These are the activations of a small neural network, seen along a few directions. Each row is one input.
Each table varies a few parts of the input and shows all the possible inputs, shuffled.
A made-up example of a description, with smaller parts first: one of 4 places along a line, together with either a single point or one of 11 places around a ring or (one of 3 separate values, together with one of 5 places around a ring).
Shared parts are said once, and a part with two or three values counts as separate values.

Other details of the inputs shift rows strongly along two fixed directions, in all tables alike. That doesn't count.

A family of inputs:
row 1: [ 23 -38  21   3  -4  14  15  -5   0  15   4  -9 -48]
row 2: [-14  16 -21  -1 -32   1  12  -1 -19 -44  -8   9   9]
row 3: [ 29 -29  26  -8   8  45  17 -18  -4  19 -13 -12  -9]
row 4: [-35   9   7   5   6  -7  -6 -10 -30  -1  -7  12  11]
row 5: [ 41 -38  22 -10   4  -1  15  11 -12  25   6  -8 -26]
row 6: [-41  10   9  -1  -4 -16  -6   2  -5 -22   6   7 -17]
row 7: [-14  21 -25  70  14 -33 -40 -25  86  -5  23  28  42]
row 8: [-41  12   2 -17 -12   0  -8  -1  -2 -25  14   7  -7]
row 9: [-27  32   6  -4   3  -9  -7   8 -16   2 -22  -7   3]
row 10: [ 32 -34  25   9   0  15  11  -5 -16  16  11 -11 -38]
row 11: [-39  15  -7 -11 -14   3  -5   1 -10 -13  17  11  -5]
row 12: [-26  30   4  -5   8 -14   0   0 -20   0 -12  -7   5]
row 13: [ 49 -40   3  -4 -20  33  28 -19  -7 -15 -25   9 -16]
row 14: [ -6  22 -25 -16 -26  -8   8  -3 -17 -38 -16  15  10]
row 15: [ 42 -27  20  -5   6   7   9  -7 -13  24   3  -5 -37]
row 16: [-26  22   8  -7   1 -17   1  26 -14   4 -17 -10  14]
row 17: [ 55 -39   5  -4 -18  -6  35   8  -5  -6 -23  -8 -22]
row 18: [-23  10   2 -10   1 -27  -1  16 -25   4   2  -4  14]
row 19: [-32  10   5   6   4  -9  -8  -6 -30  -4   2  27   3]
row 20: [-27  18  -4  -4  17 -13  -1  12 -21  -3 -13 -10   7]
row 21: [-34  26   1  -5  -4  13   1   0 -19 -10   5 -11  15]
row 22: [ 37 -26  11 -19  15  32  15   2  -4  17  -9 -27 -15]
row 23: [ -8   9 -25   0 -10 -25  11  11 -21 -37 -24  11   1]
row 24: [ 58 -25 -25  61  23 -13 -20 -10  90  30  25  -4   5]
row 25: [-23  32  -3 -19   2   4  -3  -1 -15  -3  -4  -5  15]
row 26: [ 51 -27 -12  76  16  -3 -20 -31  94  31  23  12  12]
row 27: [ 22  26 -66  56  -7 -26 -22  -6  69 -28  13  13  60]
row 28: [ 35 -28  11 -26  -4  23  10  -9   7  19   4  -3 -37]
row 29: [-29  12 -18 -24   3  -4  -6  12  -8 -10   9  13  -3]
row 30: [-32  10  -9 -28   4  -6 -11  12   0 -21   6  11  -4]
row 31: [-33  15   4   8  -1 -11  -4   0 -29  -6   6  -7   3]
row 32: [-31  18  -5 -11  -3 -22  -7   2 -11  -2   0  16 -16]
row 33: [-29  18  -3  -5 -10   5  -8   2 -25 -12  24   8   6]
row 34: [ 34 -39  22 -32  -3  13  16   8  17   9   6  -7 -27]
row 35: [-17  14 -14  13 -24 -18  14   0 -24 -42 -16   8  -2]
row 36: [-37  23   6  -6  -1  22  -6  -2 -14  -3 -18   7  22]
row 37: [-28  10  -9 -29 -11 -12   0  18  -6  -3  12  14   6]
row 38: [ -7  21 -18   0 -20 -27  10  -1 -21 -34 -24  14  -2]
row 39: [-32  11   0  -9  -1  11  -9 -12 -26  -5   1  13  23]
row 40: [-36  26  10  12  -1  -1  -3  10 -19  -6 -13 -13   3]
row 41: [ 35 -30  28 -10  11   5  25   9  -4  26 -12 -27 -15]
row 42: [-32   7  -3 -14  10 -23  -9  14  -4 -17  -2  10 -15]
row 43: [-25  24   1 -21  -6   1  -1  25 -10   1  -8  -8  25]
row 44: [  9  28 -49  53  16 -22 -43  -3  65   4  44  12  57]
row 45: [ 23 -42  27 -18   1  34   9 -18  14   4  -2   8 -30]
row 46: [ 37 -14  22 -19   2  37  11  -2   3  24 -17 -25 -19]
row 47: [-30   6   8 -18  -1 -32  -1  19   0 -12   2  11  -6]
row 48: [ 34 -38  22  -8   2  37   9 -16 -13  18   7   9 -20]
row 49: [-19  24  -7 -20  -4  -3 -11   0 -22  -4  15  14   6]
row 50: [ 69 -19 -28  53  22   6 -25 -16  80  31  31 -21  35]
row 51: [-22  21   0  -6   4 -20  -8  -2 -27   2  -3  -2   3]
row 52: [-19  14  -6 -23  -7 -11  -3  18 -22  -2  19  12  17]
row 53: [-24  11  -8  -5  13 -18  -9  10 -28  -2  -3  -4   6]
row 54: [ 38 -27  22 -24   4  23  23   8   0  23  -4 -26  -6]
row 55: [ 52 -23 -19  62  11  15 -21 -33  98  27  31  13  23]
row 56: [ 33 -30  20 -30  -2  20   7 -11  16   8   1  -6 -38]
row 57: [-21  24  -7 -21  -4  -2 -10  -4 -23  -2   5   0  14]
row 58: [-17   8 -12  12 -17 -13  14  -9 -23 -35 -28  28   5]
row 59: [-36  17  11   7  10  -1   2  -8 -23  -2 -17   7  13]
row 60: [ 28 -21  25  -4  -3  46  15   0   0  16  -9 -30 -20]
row 61: [ 40 -38  12  -5  15   8   8   5 -15  20   2  -8 -35]
row 62: [ -4  11 -24 -18 -30 -16  17  16 -16 -33 -11  11  20]
row 63: [  2  40 -42  55  18 -10 -40   3  77   7  17  -7  66]
row 64: [-37  19  12   8   6   4  -4   0 -19   0 -26   6  11]
row 65: [-31  17   6 -15   0 -24  -9   1  -3 -14  -2  13 -17]
row 66: [ 41 -35  17 -25  -1  18  15   6  -8  24   5 -21  -7]
row 67: [ 26 -26  30   8   7  23  21  -7 -10  17  -9 -31 -28]
row 68: [ 32 -31  20  -7  -3  35  12 -10 -12  15  10 -24 -19]
row 69: [  1  36 -34  67  24 -27 -37   4  70  10   8  -9  54]
row 70: [ 32 -41  18 -14  -1  -2  19  11   5  25   0  -5 -37]
Each input here is: one of 2 separate values, together with one of 5 places along a line, together with either a single point or one of 6 places along a line.
The inputs of row 56 and row 65 match in every part but the choice among 2 separate values. If row 43 is changed in the same way as row 56 into row 65, which row does it become?
Answer: row 16
The inputs of row 52 and row 5 match in every part but the choice among 2 separate values. If row 36 is changed in the same way as row 52 into row 5, which row does it become?
Answer: row 64
Change only the choice among 2 separate values in row 1. List by row number the other rows that result.
Answer: row 11
Change only the choice among 2 separate values in row 67. List by row number the other rows that result.
Answer: row 21
Change only the place on the line of 5 in row 39. List by row number the other rows that result.
Answer: row 50, row 57, row 66, row 68
Which other rows agree with row 24 in the choice among 2 separate values and the place on the line of 5? List them by row number.
Answer: row 20, row 23, row 42, row 53, row 61, row 69
Change only the place on the line of 6 in row 50. List by row number the other rows that result.
Answer: row 22, row 29, row 30, row 44, row 63

A family of inputs:
row 71: [-48  39  -7  14  10 -11 -21   2   6  -2   5   5  17]
row 72: [-29  36 -25   3 -19 -18 -10  10  16 -34   8   9  25]
row 73: [-48  33  -4  16   5   1 -22 -13   2  -2   5  13  35]
row 74: [-43  36  -7  16   6 -34 -20   8   0   3   6   2  23]
row 75: [ 76 -69  41 -28  13  57  25  -3   3  44  -5 -35 -60]
row 76: [-30 -10  33 -68  -3  36  19  12 -68   3 -15  -2 -33]
row 77: [103 -71  24 -16  -5  45  35 -10 -16  25 -17 -25 -39]
row 78: [-25 -20  35 -70  -2   8  29  33 -89   4 -12 -10 -41]
row 79: [-30  26 -27  -7 -14 -26  -4  10  14 -29 -10  15  25]
row 80: [-47  36  -3  15   7  -4 -16 -10   5   1   7  12  27]
row 81: [-25  32 -27  24   4 -29  -9   2   5 -20 -16  21  35]
row 82: [-35  34 -18  20 -18 -19  -7   3  12 -36   0   9  18]
row 83: [ 67 -30  -2  44  16  31 -17 -27  81  41  28 -14  26]
row 84: [-26  37 -25  32 -13 -15  -7  -5  -2 -26   6   5  27]
row 85: [ 70 -21 -10  45  24   4 -24  -9  90  39  27 -27  10]
row 86: [-28 -20  44 -53  -1   7  29  24 -89   5 -21 -10 -46]
row 87: [-46  39  -8  13  15 -27 -24   3   7  -5   6   0  18]
row 88: [-11  -9  21 -41 -16  16  29   7 -92 -15 -37   3 -29]
row 89: [-36  39 -15   2   5 -32 -22  16   7   3  17   4  31]
row 90: [ 93 -61  23 -13  -8  46  38 -12  -3  17  -2 -33 -45]
row 91: [-40  20 -22  17  -6 -38 -22  -9   9 -27  21  47   3]
row 92: [-28 -17  24 -57 -17   8  37  14 -65 -28 -48   4 -45]
row 93: [ 75 -49 -21  46   3  -5 -15 -26  88  19  43  15  -8]
row 94: [ 88 -31 -24  46  13   0   0 -17  79  22   4  -8  25]
The inputs of row 74 and row 89 match in every part but one. If row 84 is changed in the same way as row 74 into row 89, which row does it become?
Answer: row 90
Describe the family of inputs behind these rows.
Answer: one of 2 separate values, together with either a single point or one of 5 places around a ring or one of 6 places along a line
Change only the place on the line of 6 in row 78. List by row number the other rows that result.
Answer: row 75, row 76, row 83, row 85, row 89
Change only the choice among 2 separate values in row 86. List by row number the other rows that result.
Answer: row 78
Change only the place on the ring of 5 in row 92. List by row number the other rows that result.
Answer: row 81, row 82, row 84, row 88
Change only the place on the ring of 5 in row 90. List by row number the other rows that result.
Answer: row 72, row 77, row 79, row 94

A family of inputs:
row 95: [-32  25 -19 -37 -28 -24   4  12 -31 -38  -6  17   8]
row 96: [-39  34  -2 -10  22 -13 -20  25   8  10  -2 -10  31]
row 97: [-25   2  49 -71   6  22  23  22 -60  15 -25 -26 -37]
row 98: [  5   6 -19  78  10 -40 -33 -13  82  10  44   9  28]
row 99: [-15  24  -9   1  25 -10 -20  15  -5  22  20 -10  37]
row 100: [ 51 -41  34 -10  17  55   5 -13 -18  45   2 -35 -37]
row 101: [-51   9   0 -23  11 -44 -13  24 -31 -12   1  18 -12]
row 102: [-56  14  -9 -22 -17  -4  -4  -5 -22 -25  -1  42  -2]
row 103: [ -7   1   4 -30 -20  19  35   4 -79 -30 -51  -7 -33]
row 104: [-64  36   7 -23  13  12 -13   3 -27  -3 -11 -13   0]
row 105: [ 52 -56  35 -18   6   1  23  -7   1  35   0 -16 -67]
row 106: [ 64 -55  15 -31 -13  18  23   0  10  23   5  -2 -58]
row 107: [ 43 -42  25  16  19  11   4 -19  17  17  10  -5 -52]
row 108: [-56  17 -11 -24 -22 -14   6  14 -25 -30  15  28  -6]
row 109: [ 40 -35  30  17  12  35   3  -2  40  41   4 -42 -11]
row 110: [ 85 -35 -12  26   3   5  31   8  23  10 -25 -24   0]
row 111: [ 23   7 -41  61  -9 -12 -23 -37  81 -17  19  22  57]
row 112: [ 58 -50  11  -3 -18  23  28  -7  13 -11   0 -14 -24]
row 113: [ 19  14 -44  61   4 -14 -40 -23  89  -6  39  21  25]
row 114: [-26  22   0  18   7   2 -17   3  -4  18  27 -13  33]
row 115: [-38  28 -10   1 -21  -3  12   0 -51 -37 -43  22  23]
row 116: [-27  37 -25  25 -24 -21  14   8 -17 -36 -17   2  35]
row 117: [ 82 -22   9  11 -13   8  29   4   3   5 -31 -20 -15]
row 118: [-32 -25  40 -40  -1   6  13  -6 -62  -2 -23  24 -54]
row 119: [-51  36  10   7  15   9 -20  -3   8   6  -8   5  32]
row 120: [ 23   4 -46  45   7 -33 -35   5  88   3  36  20  36]
row 121: [-17  35  -3   3  11 -12 -17   1   0  26  24 -11  36]
row 122: [-32  17 -23 -41 -12 -24   6  21 -35 -42 -11  19  13]
row 123: [ 66 -39   2  -2  -5  31  18 -23  17 -13  -4  -9 -29]
row 124: [-42  32   2  13  15   9 -21 -11 -14  13  12   8  42]
Describe the family of inputs behind these rows.
Answer: one of 5 places along a line, together with either one of 2 separate values or one of 4 places along a line
The inputs of row 109 and row 104 match in every part but the place on the line of 5. If row 108 is changed in the same way as row 109 into row 104, which row does it become?
Answer: row 113
Which other rows agree with row 121 in the place on the line of 5? List them by row number.
Answer: row 95, row 97, row 105, row 106, row 117
Change only the place on the line of 4 in row 118. List by row number the other rows that result.
Answer: row 102, row 111, row 115
Which other rows agree with row 122 in the place on the line of 5? List them by row number.
Answer: row 96, row 99, row 101, row 110, row 120
